These are the activations of a small neural network, seen along a few directions. Each row is one input.
In each table, some parts of the input vary, and every possible input appears once, in random order.
A made-up example of a description, with smaller parts first: one of 3 separate values, together with either a single point or one of 9 places around a ring or (one of 5 places around a ring, together with one of 6 places along a line).
Shared parts are said once, and a part with two or three values counts as separate values.

Other details of the inputs shift rows strongly along two fixed directions, in all tables alike. That doesn't count.

Rows:
x1: [ 19  -1  11   2  39   1 -12  13 -19  41  44  36  42  83]
x2: [ 36 -16   8  11 -34  11 -33  46 -44   3  33   8 -31  -7]
x3: [-23   1 -24 -11  20 -32   9 -19  -1  17  14  24  55  59]
x4: [-15   3   5  -7 -17  10  15  -5  33 -33 -46 -37 -33 -73]
x5: [-12   9  30   1 -21  17  13   6  12 -13 -22 -25 -25 -50]
x6: [-17   9  -3  -8 -41 -15  21  -4   4 -26 -21   2 -34 -60]
x7: [-43  15 -24 -24  41 -33  47 -51  52 -13 -36  19  35  15]
x8: [ 26 -24   5  -7 -31  24 -43  46 -42  10  28   1 -26 -10]
x9: [-28  18  19   3  -8  17  18 -20  18 -16 -39 -31 -51 -64]
x10: [ 15  -9 -14   8  13   1 -33  15 -26  27  40  12  33  55]
x11: [-10   2 -15  -6  43  -7  13 -34  30  -3 -16  -2   6  13]
x12: [ 22 -13 -11   6   4  -1 -21  22 -20  25  39   4  44  56]
x13: [ -3  -1 -19   8  24  -4 -11 -17  -1  15  16  -2  20  37]
x14: [ 25 -10  31   1 -37  30 -28  43 -49  18  26   0 -18  -7]
x15: [  1   3   2  12 -18   1   6  -8   9 -24 -21 -19 -53 -50]
x16: [  6  10  -4  13  31 -17  23 -26  31 -18 -20   7  14  10]
x17: [ -6  14  -4  13  33 -23  41 -31  52 -28 -30  -5  13  -7]
x18: [-12  15 -19   9  47 -16  12 -39  33   0 -15  -4  49  39]
x19: [-16   0  18 -16 -50  10   2  20 -27  10   3  12 -23 -32]
x20: [ 35 -25   7  -8 -37  25 -39  44 -44   8  23  -2 -17 -10]
Each input here is: one of 4 separate values, together with either a single point or one of 4 places along a line.
Q: Which other rows does x1 become when the place on the line of 4 takes its other values? List them by row number.
A: x5, x9, x14
Q: Which other rows does x19 become when the choice among 4 separate values takes its other values? List them by row number.
A: x3, x6, x7

Rows:
x21: [ 38  -7  33  12  -2  31 -21  31 -30  22  30  -3 -29   8]
x22: [ 13 -13 -10  10  -7   2 -19  20 -11   4  22 -11  20  18]
x23: [  3 -13 -26 -18  22 -13  -5   0  -1  19  25  17  43  52]
x24: [-20   4 -27 -13  10 -15  -6 -12 -19  29  23  25  47  55]
x25: [-17   9 -11  16  16   7   3 -30  42 -33 -44 -51 -38 -53]
x26: [ 13 -18  -9  -9 -49  -8 -14  25 -46  10  33  25  -9   4]
x27: [ 22  11   2  11  54 -21  19  -8  20  11  15  35  58  71]
x28: [ 10   8 -17  19  64 -15  18 -43  46 -14 -18  -2  16  28]
x29: [ 28  -8  37   7 -26  22 -11  39 -31  19  29   4  -7   7]
x30: [ 38 -21   5  11 -33   5 -23  35 -31   1  28  -1  -2   4]
x31: [ 16 -14  19 -13 -58  22 -17  47 -38  -6   5   6 -47 -53]
x32: [-50  13 -18 -10 -33 -14  21 -26  23 -28 -40 -24 -32 -68]
x33: [-23  12  -5   9  11   0  -2 -22  25 -11 -27 -32  18 -13]
x34: [ 14 -11  25 -19 -20  21  -4  37 -34  22  26  20  -7   7]
x35: [-26   1 -17 -15  14  -2  -4 -20  12   6 -16  -5  27   8]
x36: [ -6   9  -6  -7  39 -39  27 -19   7  20  21  59  50  73]
x37: [-26  19  -8  14  19  17  -5 -34  32 -26 -50 -54 -31 -54]
x38: [-36  18  19 -11  -9  -7  40 -19  13  -2 -23  12 -16 -25]
x39: [ 36  -8  27  16 -31  30 -32  40 -30 -11  10 -15 -64 -48]
x40: [-26   7 -12 -10  19 -22  35 -41  52 -32 -48  -3   3 -24]
Q: The inputs of x38 and x36 match in every part but one. If x34 is changed in the same way as x38 into x36, which row does it become?
A: x31
Q: What is each input in this table made of?
A: one of 4 places along a line, together with one of 5 places along a line
